A small network was shown many inputs. Here are its activations along a few directions, one row for each input.
Each table varies a few parts of the input and shows all the possible inputs, shuffled.
A made-up example of a description, with smaller parts first: one of 2 separate values, together with either a single point or one of 11 places along a line or (one of 4 places along a line, together with one of 5 places around a ring).
Shared parts are said once, and a part with two or three values counts as separate values.
In the rows, zero is written as 128.

Other details of the inputs vary at random and push rows far along two fixed directions, the same in every table; ignore that.

A family of inputs:
r1: [122 125 136 136 126 136 131 123 119 129 140 127]
r2: [125 123 132 138 123 140 133 121 119 126 137 131]
r3: [134 100 111  70 125 157 137 137 189 148  97  57]
r4: [134 137 135 122 118 122 125 134 117 129 127 132]
r5: [128 137 128 125 130 131 118 123 115 126 130 131]
r6: [126 130 131 140 128 138 132 129 126 130 122 139]
r7: [121 129 125 134 125 132 129 126 121 121 142 126]
r8: [135 124 116 138 135 122 125 122 115 143 133 131]
r9: [123 133 134 139 132 134 130 130 126 133 125 135]
r10: [126 137 125 135 128 125 135 136 126 123 126 132]
r11: [119 132 124 131 124 127 126 124 121 122 143 125]
r12: [123 134 126 126 124 127 128 118 120 123 142 129]
r13: [120 139 123 134 129 125 125 132 127 126 128 133]
r14: [119 135 121 130 132 129 124 128 122 124 135 131]
r15: [127 141 126 127 127 121 134 129 125 124 126 134]
r16: [122 128 132 135 135 138 129 127 120 131 132 133]
r17: [135 121 120 139 127 120 127 118 114 141 140 124]
r18: [140 123 123 134 123 114 132 133 117 146 130 131]
r19: [128 134 131 127 122 129 121 119 114 124 137 125]
r20: [126 135 128 127 120 128 123 119 120 125 141 128]
r21: [123 137 122 124 132 129 126 122 122 125 135 135]
r22: [130 131 135 132 122 128 136 140 126 130 133 134]
r23: [123 139 124 132 127 121 132 134 126 124 126 131]
r24: [136 128 118 142 132 118 126 125 121 144 125 132]
r25: [139 128 120 140 130 114 133 128 119 142 124 130]
r26: [124 141 124 129 129 126 127 126 127 127 127 137]
r27: [138 112 110  68 126 155 133 125 191 150  90  55]
r28: [125 126 129 136 131 142 130 125 120 128 130 137]
r29: [121 132 121 132 134 134 127 130 122 123 135 133]
r30: [127 142 127 130 126 126 122 126 126 128 126 136]
r31: [125 128 131 137 126 135 131 125 123 125 143 127]
r32: [132 102 111  67 124 152 134 135 190 148  97  56]
r33: [131 125 135 133 119 133 137 136 122 132 127 138]
r34: [127 133 136 137 129 129 137 133 124 130 124 133]
r35: [122 136 123 136 131 130 128 134 127 125 127 134]
r36: [128 128 139 132 123 129 136 138 122 134 129 134]
r37: [143   5 189 127 176  43  70 108 198  32 104 176]
r38: [126 137 125 126 129 130 120 123 121 127 134 134]
r39: [129 137 129 121 120 121 133 133 123 128 132 136]
r40: [129 142 130 129 127 127 119 127 121 128 122 133]
r41: [133 142 131 128 125 123 126 130 119 126 121 130]
r42: [129 136 131 138 129 128 137 135 128 126 127 133]
r43: [125 131 128 135 134 137 128 129 124 127 136 134]
r44: [131 137 132 123 117 121 127 134 122 130 131 135]
r45: [130 130 132 139 126 133 139 131 124 128 121 136]
Each input here is: one of 5 places along a line, together with either a single point or one of 8 places along a line.
Q: The inputs of r15 and r21 match in every part but the place on the line of 5. If r27 is changed in the same way as r15 into r21, which row does it become?
A: r38
Q: List by row number the other rows that have the place on the line of 5 in common with r19.
A: r1, r2, r7, r11, r12, r17, r20, r31
Q: Change only the place on the line of 8 in r44. List by row number the other rows that result.
A: r3, r4, r22, r32, r33, r36, r39

A family of inputs:
r46: [135 168 131 159 112  98 147 152  92 140 129 164]
r47: [127  72 140  97 145 129  99  94 167 101 131 102]
r48: [118   5 185 104 176 117  92 110 225  37  98 132]
r49: [146 106 162 158 141  46 105 135 122  78 115 208]
r50: [124  71 123  92 151 137 104  94 174 105 124  85]
r51: [138 147 109 177 134 107 134 132  84 159 141 160]
r52: [151  81 171 163 136  50 110 136 109  90 133 198]
r53: [127 148 143 185 128 138 160 156  98 144 122 175]
r54: [145 148 126 168 120 108 137 129  79 160 140 160]
r55: [142 147 115 173 128 106 139 128  77 156 138 159]
r56: [135 157 132 154 108 107 147 153  87 145 135 168]
r57: [111 168 102  83 116 180 136 127 154 137 121  77]
r58: [109 150 110  80 108 184 143 131 147 145 133  73]
r59: [118 141 105  94 111 184 137 116 139 153 136  62]
r60: [108 172 103  81 123 181 127 126 150 140 116  76]
r61: [112 140  86 104 133 183 131 111 144 159 138  65]
r62: [134 179 125 155 123 103 130 148  91 140 117 171]
r63: [144 147 128 169 111 106 140 138  79 153 139 157]
r64: [109 161 109  85 112 175 144 131 153 141 127  68]
r65: [128  52 155  80 143 119  98 110 187  78 124 100]
Q: Describe the family of inputs behind these rows.
A: one of 2 separate values, together with either a single point or one of 9 places along a line
Q: The inputs of r64 and r46 match in every part but the choice among 2 separate values. If r60 is changed in the same way as r64 into r46, which row does it become?
A: r62
Q: Change only the choice among 2 separate values in r63. List by row number the other rows that result.
A: r59
